Each row below is a small network's average activation on inputs in which a field has the value named, seen along a few directions.
Values that are neighbours, or in one group, have similar rows; names and order tell nothing.

Other fields vary at random and push rows far along two fixed directions, the same in every table; ignore that.

LUFUG, 14 values:
tul: [ 0.57 -0.06  2.57  0.86 -0.88 -0.94 -1.11 -0.31 -1.48  0.46]
dedur: [-0.41  0.29 -4.94 -1.82  0.17 -2.26  3.94 -0.03  1.75 -0.35]
bilez: [-0.66  1.64 -2.05 -2.59 -6.23  0.14 -2.43 -3.82  1.68  0.98]
tizo: [ 0.91 -8.95  7.29  3.64  3.33  6.37 -6.81  1.22 -4.53 -3.06]
sopa: [ 0.54 -1.60  0.29  0.60  1.83 -2.80  1.67  1.55 -0.79  1.53]
ligi: [-0.11 -0.40  3.48  2.34  0.98  4.01 -1.55 -1.92 -1.05 -1.58]
raru: [-1.09 -2.59 -0.27  1.91  4.72  1.41  5.65  4.01  0.22 -1.13]
sodi: [ 0.83  4.36 -0.77 -0.53 -2.87 -0.74 -1.32 -2.17  2.96  0.37]
rimog: [ 0.89 -1.47 -4.14 -1.53  1.66 -1.30  3.30  2.46 -1.13  0.82]
givu: [ 0.30  3.04  2.28 -0.48 -4.75 -0.51 -3.69 -2.23 -0.15  0.30]
mek: [-1.01  0.29 -4.54 -2.01  3.22 -4.86  4.91  3.28  0.82  3.93]
dig: [ 0.03  7.34 -1.39 -2.09 -7.29 -2.13 -3.58 -3.81  2.43  1.66]
peguv: [ 1.13 -0.47 -0.69  0.70  7.31 -0.37  5.67  4.15  0.80 -0.56]
zarul: [-1.93 -1.42  2.89  1.00 -1.22  4.00 -4.64 -2.37 -1.54 -3.39]
LUFUG is arranged as a ring.
A walk along LUFUG starts at peguv and steps to its neighbour ligi. Put tizo, raru, dig, zarul in the order it reaches them.
Answer: raru, zarul, tizo, dig
List every value one step from sopa, in the order listed.
Answer: tul, mek
List every value one step from bilez, in the order listed.
Answer: dedur, rimog

TONA, 8 values:
vuvu: [-0.81  2.15 -0.27 -0.19 -1.70  0.85  0.07 -1.22  0.98 -1.02]
nado: [ 1.26 -0.56 -1.61  0.10  7.29 -1.74  6.82  5.97  1.01 -0.36]
ket: [ 0.15  0.60  3.62  0.76 -3.53  1.22 -5.39 -2.70 -0.53  0.74]
pud: [-1.68  2.12 -4.77 -1.18 -2.46 -1.72  1.26 -0.90  1.20  1.29]
teger: [ 1.28 -4.97  7.47  2.84  5.24  3.77 -2.15  1.31 -3.36 -3.14]
ruze: [ 0.61 -0.31 -0.47 -0.76 -1.27 -1.73 -0.66  0.32 -0.58  1.17]
togek: [-0.38  1.44 -3.47 -0.42 -0.50 -0.68  2.76 -0.18  1.56  0.63]
dif: [-0.43 -0.46 -0.51 -1.15 -3.07  0.02 -2.72 -2.61 -0.27  0.69]
TONA is arranged as a ring.
List every value one step from teger, in the order listed.
Answer: nado, ket
List every value one step from pud, in the order listed.
Answer: togek, dif
